Each row below holds a small network's activations on one record, seen along a few directions.
Records have a field called Sosu. Each example row is followed by its value.
The largest differences between rows may come from other fields.
In the rows, zero is written as 500.
Random noise pushes rows far along 5 fixed directions. That doesn't count. These rows show it; they differ only by the noise:
[568 573 523 422 374 412 523 486 594 506 503 591 264 604 526 339 531 648
 560 526 354 502 569 492]
[583 373 562 511 621 633 474 381 595 678 582 564 452 635 588 417 380 556
 475 523 400 494 523 284]
[440 325 462 537 428 397 402 564 622 499 580 482 257 497 459 491 386 586
 361 587 497 624 538 491]
[485 380 523 525 519 518 455 442 558 612 550 530 413 572 509 466 410 549
 434 552 487 540 516 392]
[630 417 511 462 473 479 457 537 724 510 613 553 185 591 575 349 407 665
 467 536 290 560 588 414]
[419 517 651 446 486 575 538 395 436 681 503 561 463 576 449 333 519 569
 445 538 505 519 470 432]
[629 721 554 607 321 390 576 451 652 638 423 522 607 710 514 574 651 482
 512 465 564 509 623 470]

[319 425 530 470 542 528 494 432 318 495 407 496 623 385 387 551 466 442
 497 504 677 525 343 510]  n9
[388 412 593 561 440 488 441 451 491 574 569 452 418 613 494 423 480 533
 355 538 505 513 486 387]  n15
[409 573 411 420 376 314 624 594 381 342 315 511 558 568 497 519 684 412
 666 448 486 486 430 571]  n5
[310 466 511 433 465 387 463 460 305 508 461 468 543 410 436 537 568 498
 506 547 589 480 408 570]  n12
[529 462 338 519 476 326 393 529 602 416 528 542 402 515 524 653 410 533
 501 556 498 481 517 499]  n14
[558 669 567 493 485 569 598 434 478 521 458 594 572 594 580 420 633 472
 625 438 431 420 505 475]  n4
[337 618 639 531 351 429 549 603 480 515 436 406 522 514 437 441 664 529
 332 507 665 566 518 581]  n6
[670 505 475 480 545 521 530 496 629 407 508 481 432 577 617 390 469 526
 518 463 299 511 527 419]  n3
[433 589 579 455 535 549 525 493 329 541 393 513 631 404 382 453 560 483
 505 447 562 489 454 553]  n8
[709 594 526 485 504 526 522 578 712 542 557 519 346 536 524 415 483 624
 424 461 354 568 618 521]  n2
[427 552 448 523 279 298 518 505 432 494 398 489 575 624 509 551 586 385
 520 548 635 498 496 476]  n9
[357 501 647 257 549 605 532 489 274 470 503 612 318 399 406 227 569 627
 566 508 341 468 396 538]  n12
[556 478 485 433 534 486 485 516 499 408 493 564 383 503 530 478 543 540
 631 462 353 446 503 471]  n12
[465 419 526 552 683 575 546 427 475 627 483 500 704 528 588 566 446 372
 481 473 537 492 389 312]  n1
[442 364 172 475 507 347 416 346 353 298 409 623 526 414 489 719 434 485
 810 570 570 345 496 565]  n10
[489 581 371 448 439 326 421 489 514 377 481 530 398 492 510 559 513 534
 613 520 490 467 490 563]  n14
[478 382 459 551 616 573 540 445 423 575 446 510 775 580 597 561 525 355
 492 465 549 478 461 314]  n5
[586 534 439 548 544 489 506 576 604 472 539 451 474 443 521 503 501 484
 476 477 501 566 584 517]  n1
[448 502 359 568 462 414 509 336 343 542 426 571 632 569 530 748 486 418
 615 564 605 357 532 495]  n4
[454 401 426 529 635 562 447 540 505 469 575 477 580 375 432 603 372 475
 478 456 564 537 479 578]  n7
[574 530 557 554 478 491 484 683 642 463 522 410 535 420 410 562 498 431
 394 402 562 601 551 553]  n8
[402 572 614 564 441 507 531 331 338 650 403 505 710 567 407 540 556 424
 488 510 688 487 476 473]  n9
[406 437 587 375 644 684 568 454 326 553 478 600 575 448 476 351 460 499
 540 433 491 499 335 527]  n11
[509 419 469 440 515 480 499 632 525 443 564 486 284 447 450 468 407 572
 440 570 440 561 500 595]  n2
[550 253 414 517 604 516 408 508 565 361 559 479 469 504 584 596 388 444
 498 550 390 534 488 390]  n10
[564 443 306 364 470 385 423 499 481 360 489 633 219 428 553 422 388 597
 769 565 328 309 549 504]  n8
[604 490 480 437 471 509 463 627 634 317 555 564 285 453 554 399 474 597
 554 499 326 559 551 553]  n16
[586 624 541 684 429 473 567 624 631 582 472 418 797 569 521 712 550 361
 386 432 670 601 542 581]  n13
[346 455 504 557 389 355 490 528 471 518 500 427 476 517 501 588 544 448
 333 540 603 559 444 533]  n4
[674 382 355 575 669 582 484 402 646 552 520 525 600 596 625 623 345 471
 504 489 420 464 562 322]  n3
[468 417 595 521 520 567 458 633 604 478 530 380 533 427 401 446 517 470
 242 483 516 689 472 538]  n10
[616 430 505 639 551 556 500 494 612 619 516 433 741 651 620 677 463 289
 406 412 586 550 517 362]  n11
[527 451 357 331 467 418 475 478 390 337 452 624 403 557 625 431 419 512
 706 508 333 405 474 458]  n16
[532 651 443 647 271 263 507 519 593 442 414 410 622 591 490 767 624 465
 458 494 654 470 583 559]  n15
[618 537 328 601 503 388 517 540 607 461 455 494 588 626 548 756 514 393
 584 433 521 439 586 489]  n7
[400 409 376 506 464 333 452 476 480 468 506 554 283 452 476 502 406 553
 533 578 473 485 528 523]  n1
[527 541 535 543 465 528 524 515 586 510 572 426 528 500 494 442 520 493
 390 483 492 623 509 507]  n3
[381 400 519 362 574 622 442 480 363 488 539 515 351 393 459 303 454 584
 472 544 489 523 439 525]  n16
[686 479 484 532 726 685 514 369 556 545 516 603 599 549 650 513 416 476
 684 473 396 398 527 349]  n2
[617 609 496 580 246 338 513 660 753 474 599 394 328 465 426 525 605 608
 369 497 463 645 647 656]  n5
[345 580 674 495 504 597 582 529 322 555 434 451 659 426 405 416 567 433
 442 456 651 551 347 634]  n13
[425 151 243 567 602 445 329 476 480 459 513 497 387 398 513 696 252 485
 446 568 561 515 479 501]  n11
[492 466 387 508 390 355 475 540 480 440 471 501 414 589 570 529 468 584
 495 532 437 471 545 458]  n6
[427 346 426 591 480 455 429 555 473 456 509 414 492 532 572 550 447 483
 411 561 562 499 501 408]  n6
[580 782 360 555 391 329 600 476 465 415 275 521 753 638 528 735 695 337
 761 415 566 353 568 588]  n7
[713 702 504 520 437 549 515 531 684 527 540 516 447 515 570 468 541 565
 550 409 397 535 641 572]  n13
[700 480 445 501 579 487 417 474 676 451 632 506 291 631 646 502 444 573
 578 531 300 472 582 385]  n14
[435 501 528 535 436 516 525 465 409 552 483 471 567 591 510 472 561 488
 460 519 515 457 388 388]  n15

Here are new rows. What is Sosu for each?
[512 531 635 454 538 660 533 442 472 585 590 517 396 461 458 404 468 583
 437 543 430 473 530 537]  n4
[557 514 609 482 581 662 554 567 564 622 511 479 590 600 520 469 516 466
 426 488 474 556 482 445]  n16
[597 720 500 449 314 354 614 503 551 441 381 574 534 668 609 501 714 452
 650 446 472 486 528 440]  n9
[500 384 412 456 696 638 521 278 323 516 457 573 634 529 608 452 398 452
 639 562 466 339 436 338]  n3
[716 758 650 690 442 505 635 665 797 530 512 417 655 576 522 554 697 392
 403 369 528 650 615 503]  n1
[495 460 546 535 506 538 531 491 508 558 579 539 479 586 591 445 509 496
 444 531 447 496 493 435]  n4
[562 386 556 501 708 681 443 484 533 642 588 461 492 424 475 452 388 556
 428 468 463 519 501 417]  n8
[585 529 386 307 471 432 475 426 448 339 494 633 145 387 571 413 385 714
 722 545 287 342 549 627]  n13
[658 751 573 411 563 564 585 466 498 444 437 616 588 585 516 372 597 533
 704 383 397 398 458 524]  n14
[523 309 414 573 646 509 319 529 631 437 612 461 438 405 476 665 279 493
 384 531 538 547 490 451]  n14
[465 640 653 362 496 522 572 578 425 492 529 566 490 560 480 250 579 574
 479 508 399 532 388 551]  n14
[474 597 674 652 482 554 538 584 519 645 449 370 826 531 414 569 712 330
 291 415 725 594 495 482]  n12
[538 300 460 555 519 469 482 616 640 451 599 443 440 520 584 588 434 481
 382 559 393 595 540 411]  n5
[504 546 548 458 507 529 623 537 500 508 476 464 557 603 513 439 552 454
 473 519 455 541 460 483]  n3
[640 439 537 637 578 635 491 461 730 714 604 387 682 588 549 602 450 390
 414 461 567 510 614 338]  n5
[437 255 358 572 534 440 390 577 538 391 541 521 442 503 578 617 395 444
 468 543 519 578 459 423]  n16
